Each row below holds a small network's activations on one input, seen along a few directions.
Each table varies a few parts of the input and shows all the possible inputs, shuffled.
Descriptions start from the smaller parts, as in this example, which fits no table here: one of 2 separate values, together with either a single point or one of 11 places along a line or (one of 6 places along a line, together with one of 8 places around a ring).
Shared parts are said once, and a part with two or three values counts as separate values.
In the rows, 128 means zero.

Other details of the inputs shift rows strongly along two fixed directions, in all tables alike. That doesn't count.

A family of inputs:
R1: [ 71 134  81 168 161  91 121 176 124  96 204 148  76 172  66 142 107]
R2: [171 153 202  79 126 135  97 107 124 183  88  86 186  55 243 116 136]
R3: [110 134 130 124 142 126 125 153 128  93 155 131 121 125 117 145 143]
R4: [148  84  85 162  87 152 144 158 174  96 164 160  88 161  55  85 150]
R5: [ 66 140  88 167 153 104 156 166 119  98 164 131  91 171  87 154  99]
R6: [ 87 131  92 156 159  84 120 158 114  82 167 161  74 188  42 165 111]
R7: [100 144 112 128 137 130 149 131 122 117 158 129 116 132 134 146 115]
R8: [167 117 124 147  81 171 153  98 155 154  94 146 122 123 108 100 136]
R9: [173  83 144 132  81 119 134 119 115 144 133 163 175 110 144  77 201]
R10: [134 128 154 123 132 119 133 134 113 117  97 123 145 129 136 148 143]
R11: [173 158 193  79 122 137 117  88 119 191  80  99 189  72 234 122 117]
R12: [ 92 127 103 145 142 112 141 147 123  72 163 152  87 173  68 162 130]
R13: [168  78 140 130  61 141 164  69 132 157 162 175 166 128 163  76 175]
R14: [ 75 200 160 105 216  86  77 185 128  97 106  71  94 114 138 195  66]
R15: [172  82 142 131  66 136 174  87 115 155 120 168 176 135 138  94 182]
R16: [112 133 114 142 133  96 143 135 106 123 121 135 120 153 104 154 117]
R17: [ 73 188 148 123 215 101  99 202 114  85  98  67 107 114 140 199  76]
R18: [186  64 154 124  64 131 147  67 136 133 143 185 169 137 138  88 203]
R19: [144 105 104 142 101 121 152 105 118 153 172 173 140 144 121 101 143]
R20: [145 164 189  80 148 122 118  91 121 147  67  91 162  77 206 169 104]
R21: [201  45 116 105  61 193 128  72 146 168 126 149 168 112 123  24 192]
R22: [139 151 116 137 108 177 134 130 157 155  94 110 129 105 149 114  98]
R23: [123  59 106 168  78 120 160 116 149 113 220 197 121 168  92  73 180]
R24: [153 155 203  73 155 130  98 120 131 141  82  84 176  61 219 147 135]
R25: [121 144 127 128 133 111 138 136 104 152 117 113 143 116 159 135 116]
R26: [110 131  81 173 142 133 136 168 161  75 136 134  46 176  26 149 102]
R27: [132  96 131 146 101 133 147 142 124 140 153 142 151 127 147  99 166]
R28: [ 59 170  74 132 217 127  88 160 132  74 101  74  34 166  48 175  47]
R29: [ 77 121  89 174 146  91 133 179 120 105 184 136  94 162  82 133 121]
R30: [141  80 114 154  88  99 143 109 137 107 176 201 116 189  60 100 171]
R31: [137 171 179  79 153 151 104 138 114 148  94  69 165  53 228 158 117]
R32: [182  77 137 123  86 126 127 105 123 148 157 183 168 118 131  75 197]
R33: [ 73 201 106 107 208 147  83 127 128 125  51  47  78 121 123 181  43]
R34: [178 130 156  71 114 202  87  87 136 200  62  55 198  49 217  82 121]
R35: [150 188 183  68 171 118  97 108  98 167  51  77 162  67 207 183  89]
R36: [ 96 199 135 117 181 155  86 198 156 121  78  41  99  82 161 177  37]
R37: [167  95 138 115  71 148 166  75 120 146 137 169 162 123 142 107 179]
R38: [ 53 158  45 163 167 147 109 138 146 108 142  98  66 174  63 130  62]
R39: [142  62  97 171  76 101 159 120 113 111 169 202 125 183  56  92 188]
R40: [118 139 131 129 135  99 132 116 127 123 132 143 115 159 105 149 107]
Each input here is: one of 5 places around a ring, together with either one of 2 separate values or one of 6 places around a ring.
Q: Changing only the place on the ring of 5 turns R36 into R8. The same change can be made to R1. Which row results?
A: R35
Q: Change only the place on the ring of 5 in R29. List by row number the other rows that result.
A: R9, R16, R25, R39

A family of inputs:
R41: [185 122 146 103  93 182 126  77 141 170  61 113 161  90 164  99 141]
R42: [102 164 147 114 164 103 116 140 118 122 132 106 129 111 163 165  99]
R43: [ 98 128 112 154 145 107 130 183 129  93 149 129  98 148  87 143 126]
R44: [113 172 145 115 167 106 123 129 112 121  91 106 114 125 136 185  90]
R45: [158  99 123 133  88 161 140 120 152 141 144 144 139 117 136  83 156]
R46: [ 79 182 120 109 198 113  89 148 108 125 108  70 107 121 136 169  65]
R47: [125 129 138 132 127 104 145 133 104 132 127 138 143 129 144 145 134]
R48: [148 153 177  86 157 124  88 138 110 151  87  84 168  72 197 141 128]
R49: [ 82 146 102 126 185 118  93 147 136  88 130 100  75 155  76 155  84]
R50: [137  89 106 131  99 154 128 108 142 136 171 149 132 132 119  82 154]
R51: [137  92 119 140 103 105 141 114 111 135 168 173 146 151 116  98 168]
R52: [131 111 124 127 107 126 138 105 128 140 162 150 142 132 138 106 145]
R53: [129 139 167 114 141 117 117 142 124 126 134 118 148  97 173 140 140]
R54: [161 126 169 115 107 142 135 137 136 140 116 121 157  88 178 117 154]
R55: [ 64 154  92 138 168 114 119 145 130 104 165 113  86 155  98 153  81]
R56: [163 110 126 116  95 179 127 107 149 155 119 120 150  99 160  82 146]
R57: [136  90 101 156  72 134 167  97 137 143 177 178 135 160 111  89 156]
R58: [114 100 119 149 125  98 128 154 120 103 176 160 124 154  96 115 164]
R59: [149 118 143 107 123 122 124  92 120 140 119 140 142 131 132 120 142]
R60: [182 127 168  97 110 154 112 124 127 166  78 101 178  68 193 106 151]
R61: [115 123 129 135 133 118 122 144 134 114 166 139 122 130 125 126 135]
R62: [116 109  99 170  98 131 165 145 148 112 171 161 106 161  89 115 131]
R63: [189  94 137 125  69 166 148  79 142 157  97 155 155 117 133  89 166]
R64: [127 104  96 147  86 147 156  96 137 149 160 154 130 153 119  93 138]
R65: [105 130 115 155 132 111 147 168 123 107 138 134 110 144  99 147 119]
R66: [ 84 127 107 167 130  90 162 151 124  94 183 159  98 172  93 156 118]
R67: [151 165 160  85 145 150 111  82 117 168  52  85 152  89 183 146 101]
R68: [128 127 134 135 130 119 129 153 133  94 124 135 108 140  96 147 135]
R69: [ 75 164 114 148 159  99 138 156 124 107 150 119  96 150 117 174  81]
R70: [141 161 150 112 130 159 127 128 138 153  88  88 146  87 184 137  99]
R71: [ 99 119  88 170 126 117 149 163 133 106 154 146  94 165  70 131 117]
R72: [125 114 103 157 111 126 152 134 139 105 137 160  98 163  69 133 131]
R73: [139  92 118 135  99 141 132 118 139 132 174 156 136 133 123  89 160]
R74: [144 118 129 131 117 135 126 135 143 112 118 136 115 134 102 127 138]
R75: [144 137 160 127 112 135 150 138 131 135 114 120 148 104 168 137 132]
R76: [133 135 156 111 143  98 128 118 109 116 122 139 141 129 140 155 140]
R77: [166 122 152  87 128 158  92 102 120 169  93  92 173  76 187  97 144]
R78: [ 90 124 113 150 148  79 135 154 108  97 172 153 113 163  95 146 133]
R79: [ 89 189 144 100 201 102  88 152 103 127  98  69 122 106 160 180  69]
R80: [162 131 137 102 124 172 102 117 135 164  79  87 156  80 172  99 130]
R81: [ 95 179 128 121 180 110 116 132 118 114  96  98  93 138 116 185  72]
R82: [114 116 111 134 144 118 107 144 125 120 154 129 117 140 105 115 132]
R83: [189  78 130 124  69 164 135  91 150 143 116 158 147 123 117  73 177]
R84: [141 121 135 138 109 126 151 134 129 112 119 147 122 137 105 144 141]
R85: [ 77 182 108 126 184 120 108 145 113 131 102  78 100 130 127 168  61]
R86: [180  76 148 117  83 132 130  91 131 139 138 171 161 132 129  85 190]
R87: [151 163 152  97 128 178 120 112 139 170  69  74 159  71 205 127  99]
R88: [103 145 144 122 167  96 108 157 121  87 130 121 109 139 109 168 121]
R89: [120  91  91 142 113 122 139  92 132 115 164 169 104 181  63 100 144]
R90: [ 89 131 104 137 167 106 106 149 136  84 147 127  80 166  66 149 104]
R91: [128 100 118 139 116 101 143 108 122 111 162 177 122 169  87 122 155]
R92: [102 122 101 161 128 125 142 167 151  95 171 142  89 155  85 126 122]
R93: [164  91 116 134  90 155 129 122 140 147 131 143 144 121 121  75 164]
R94: [ 90 162 122 136 165  98 126 153 107 123 121 111 112 135 127 170  88]
R95: [105 172 123 111 184 146  88 147 143 105  73  66  88 114 115 165  67]
R96: [156  70  90 163  61 152 162 110 141 148 157 180 139 155  90  63 173]
R97: [153 124 151 120 112 114 150 105 112 131 113 151 146 128 141 146 150]
R98: [146 155 191  91 140 114 120 116 109 149 104 105 179  73 220 151 135]
R99: [140 114 101 140 103 163 136 115 138 154 113 126 136 126 122  92 131]
R100: [125 149 132 117 140 125 123 122 110 152 101 107 142 114 157 139 108]
Q: Changing only one part turns R72 into R71. The same change can be made to R68. Which row results?
A: R43
Q: What is each input in this table made of?
A: one of 3 separate values, together with one of 4 places along a line, together with one of 5 places around a ring
Q: Start at R54 and move only the place on the ring of 5, one step at a time. The first step leads to R53. Which rows follow, in order?
A: R98, R66, R75

A family of inputs:
R101: [ 64 167  99 155 169  90 132 155 120 100 160 118  89 159  99 178  70]
R102: [217  77 170 116  42 154 165  90 133 172 120 178 201  96 174  74 209]
R103: [146 128 168 109 115 132 124 121 124 153 121 114 180  88 203 111 147]
R104: [130 147 154 101 158 111  95 121 110 150 107 102 154  98 172 139 118]
R105: [161 130 165  89 134 127 104 102 109 154  97 114 174  87 181 125 145]
R106: [155 159 148 105 137 169 110 116 126 167  35  73 147  76 176 127 104]
R107: [122 164 170 109 160 115 118 151 124 120  98  85 138  91 177 164 110]
R108: [113 176 117 109 166 157 101 145 120 160  69  48 128  92 162 143  63]
R109: [110  92  95 153 105 109 154  98 122 126 189 186 119 185  83 102 154]
R110: [120 103 114 142 112 108 150 102 124 116 157 170 109 173  82 125 148]
R111: [132 156 164  91 150 116 118 109 112 130  84 108 138 115 155 162 114]
R112: [113 182 154 104 168 118 118 128 112 139  92  88 137  97 183 185  83]
R113: [153 162 176 100 139 129 129 108 112 156  73 102 156  83 193 160 113]
R114: [113 129 117 149 114 116 142 145 128 129 164 149 131 137 132 119 131]
R115: [ 97 110 112 154 126 113 145 151 130 100 180 149 111 153 108 129 138]
R116: [146  79 126 140  89 125 131 120 123 144 177 171 156 136 125  75 186]
R117: [ 95 107  58 159 122 161 131 131 168  98 175 145  67 170  47  98 110]
R118: [191  62 143 128  63 135 143 107 125 136 152 179 168 127 121  75 212]
R119: [ 79 161 116 135 192  81 102 167 117  85 128 110  77 155  85 176  88]
R120: [ 84 119  96 154 154 102 124 170 120  85 186 146  90 162  71 142 131]
R121: [183  73 105 147  57 175 151  92 144 157 106 162 154 140 103  61 176]
R122: [132  86 109 156 107 111 139 142 129 103 180 174 113 161  75 104 172]
R123: [ 85 122  86 173 127 105 157 163 133  92 195 165  91 176  72 137 127]
R124: [108 161 112 113 167 170  97 138 154 135 112  73  99 108 135 127  65]
R125: [169  67 119 160  50 129 178 110 139 139 176 202 144 150 105  71 201]
R126: [169 142 178  73 123 138 120  69 107 170  83 107 185  82 208 130 144]
R127: [ 70 182  93 140 193 142  95 169 162  80 113  75  44 146  76 169  47]
R128: [199 123 165  85  93 199 104  85 158 171  56  97 167  70 185  98 145]
R129: [150  75 114 143  94 108 139 117 129 113 154 187 129 167  80  94 174]
R130: [124 109 113 154 105 109 159 127 128 109 152 170 108 169  87 140 132]
R131: [113 175 118 104 166 159 103 141 123 151  59  53 123  91 159 154  70]
R132: [ 51 173 119 147 198  85 119 204 131  57 145  97  68 156  80 202  69]
Q: Changing only one part turns R127 into R128. The same change can be made to R110. Which row results?
A: R111
Q: What is each input in this table made of?
A: one of 4 places along a line, together with either one of 2 separate values or one of 6 places around a ring
Q: Change only the choice among 2 separate values in R108. List by row number the other rows that result.
A: R124
Q: Change only the place on the line of 4 in R125. List by row number the other rows that result.
A: R102, R114, R123
Q: List by row number the other rows that have the place on the line of 4 in common with R117.
A: R105, R112, R115, R120, R123, R126, R131

A family of inputs:
R133: [156 104 104 135  84 147 132  80 127 159 134 162 140 142 114  90 155]
R134: [153 134 132 114 116 136 132 108 135 138 106 130 124 129 119 131 123]
R135: [ 64 149  68 157 155 149 115 187 145 112 169  91  87 136  96 125  76]
R136: [ 92  97  92 164 126 102 143 150 117  82 181 167  96 183  51 128 157]
R137: [115 137 112 147 134 143 132 137 144 114 114 119  93 134 102 130 116]
R138: [153  96 134 146  84 128 146 113 145 128 161 173 141 141 124  96 163]
R139: [187  77 127 118  79 167 132  72 133 161 123 166 162 124 125  64 176]
R140: [111  88  70 156 108 162 131 153 159 112 196 140 105 151  76  71 144]
R141: [116 117 112 154 124 108 135 137 123 126 151 146 124 156 105 113 132]
R142: [149 117 135 129  98 157 143  96 132 151  94 118 155 114 161 109 141]
R143: [ 66 160  93 144 186 125 110 159 138  82 120 100  71 150  80 163  81]
R144: [127 203 164  78 182 176  74 180 143 153  57  15 134  37 224 159  59]
R145: [161  98 128 142  83 156 158 106 147 131 115 143 132 134 124  96 159]
R146: [120 101 105 155 103 115 158 128 109 124 160 166 133 159  99 110 166]
R147: [142 131 156 111 138 123 105 127 120 134 107 109 149 111 156 127 137]
R148: [209 116 158  96  80 166 124  69 132 185  81 137 169  87 171  86 170]
R149: [130 144 155 108 135 122 122 114 127 157 119 115 153 107 181 126 119]
R150: [114 113 111 136 141 109 121 149 119 105 145 138 111 146  97 135 134]
R151: [ 88 136 115 154 145 101 129 157 148  96 167 143  89 162  88 143 105]
R152: [175 139 174  86 113 154 134  99 131 159  61  93 163  84 181 134 119]
R153: [165 132 170  74 125 154 120  93 123 151  65  94 169  91 184 133 119]
R154: [149  74 104 161  76 123 162 132 131 119 174 193 128 166  74  94 179]
R155: [ 97 148  88 135 165 121 107 132 132  99 138 132  81 162  70 144 103]
R156: [129 151 131  97 153 129 108 113 125 123  97 107 123 127 127 151 103]
R157: [120  96 106 156 106 109 142 126 131 136 165 164 126 164  99  91 147]
R158: [107 124 127 138 136 110 122 131 133 103 164 138 113 149 108 130 129]
R159: [ 98 114 101 167 114 112 158 147 133  88 186 177  98 175  71 136 146]
R160: [106 130 117 151 133 112 139 160 123  99 142 145 111 151  90 147 138]
R161: [172  74 121 145  61 136 161 104 141 138 168 194 148 138 121  84 186]
R162: [203  92 163 100  70 148 146  83 107 192 101 145 208  86 198  83 189]
R163: [130 193 180  77 174 125 103 131 103 157  68  63 160  59 230 177  81]
R164: [158  79 127 129  96 128 139 114 117 134 150 162 148 138 116 100 181]
R165: [143 144 148 106 137 123 121 131 104 154  93 105 156  92 176 136 121]
R166: [205  97 172 105  67 156 149  84 128 171 119 159 193  86 192  94 188]
R167: [181  81 149 114  89 134 129  99 121 151 125 148 171 108 149  84 184]
R168: [187  91 145 124  75 140 140 112 126 153 119 162 170 108 148  91 179]
R169: [121 111 124 131 124 120 136 125 123 115 167 148 122 144 115 133 146]
R170: [129 183 157  93 172 149  90 117 115 164  49  59 142  75 185 165  71]
R171: [160 151 173  88 129 139 129 104 108 173  98 105 179  74 217 138 131]
R172: [108 149 126 121 162 139 120 133 137 104  96  94 112 126 131 151 102]
R173: [ 94 180 151 102 194 106  95 154 120 107 110  72 110  99 155 185  79]
R174: [169  73 135 143  70 130 145 110 144 150 146 177 155 137 118  71 184]
R175: [129 204 169  87 193 146  86 142 123 145  39  47 118  69 175 182  56]
R176: [111 112 121 137 139 107 116 141 132 113 147 135 114 152 102 121 133]
R177: [123 106 105 151 113 108 144 134 120 127 156 153 124 150 100 108 139]
R178: [ 80 159 137 123 171 108 121 150 114  92 139 108 105 131 124 175 108]
R179: [ 65 149  98 157 155  98 149 154 116  92 175 143  90 168  88 161 108]
R180: [126 160 163  91 160 123 102 131 115 128 103  90 140  88 180 162 107]
R181: [ 97 119  92 169 137  98 138 170 138  87 169 154  83 172  53 138 120]
R182: [ 55 166 118 135 195  90 103 169 134  82 154 101  73 155  97 178  73]
R183: [167 101 150 123  82 137 145  86 127 165 141 155 176 115 174  84 167]
R184: [ 95 133 108 164 146 100 126 170 137  92 153 141  91 168  72 142 113]
R185: [ 83 175 125 129 181  99 121 154 120 112 135  97 102 124 135 173  76]
R186: [ 93 123  81 166 127 137 136 129 137 116 142 134  96 159  84 123 119]
R187: [ 95 167 110 123 164 117 116 132 122 122 109 101  99 145 108 173  72]
R188: [138 125 135 134 118 123 134 131 139 122 144 143 130 125 133 131 133]
R189: [ 81 174 124 119 175 119 121 145 122 114  92  76 103 132 123 189  51]
Q: What is each input in this table made of?
A: one of 3 separate values, together with either a single point or one of 6 places around a ring or (one of 2 separate values, together with one of 6 places along a line)
Q: Changing only the choice among 3 separate values turns R178 into R179. The same change can be made to R173. Which row results?
A: R185
Q: Change only the choice among 2 separate values in R179. List by row number the other rows that result.
A: R146
Q: Change only the choice among 3 separate values in R133. List by row number the other rows that result.
A: R148, R155
Q: Change only the place on the line of 6 in R168. List by row number the other rows that result.
A: R154, R160, R174, R181, R184
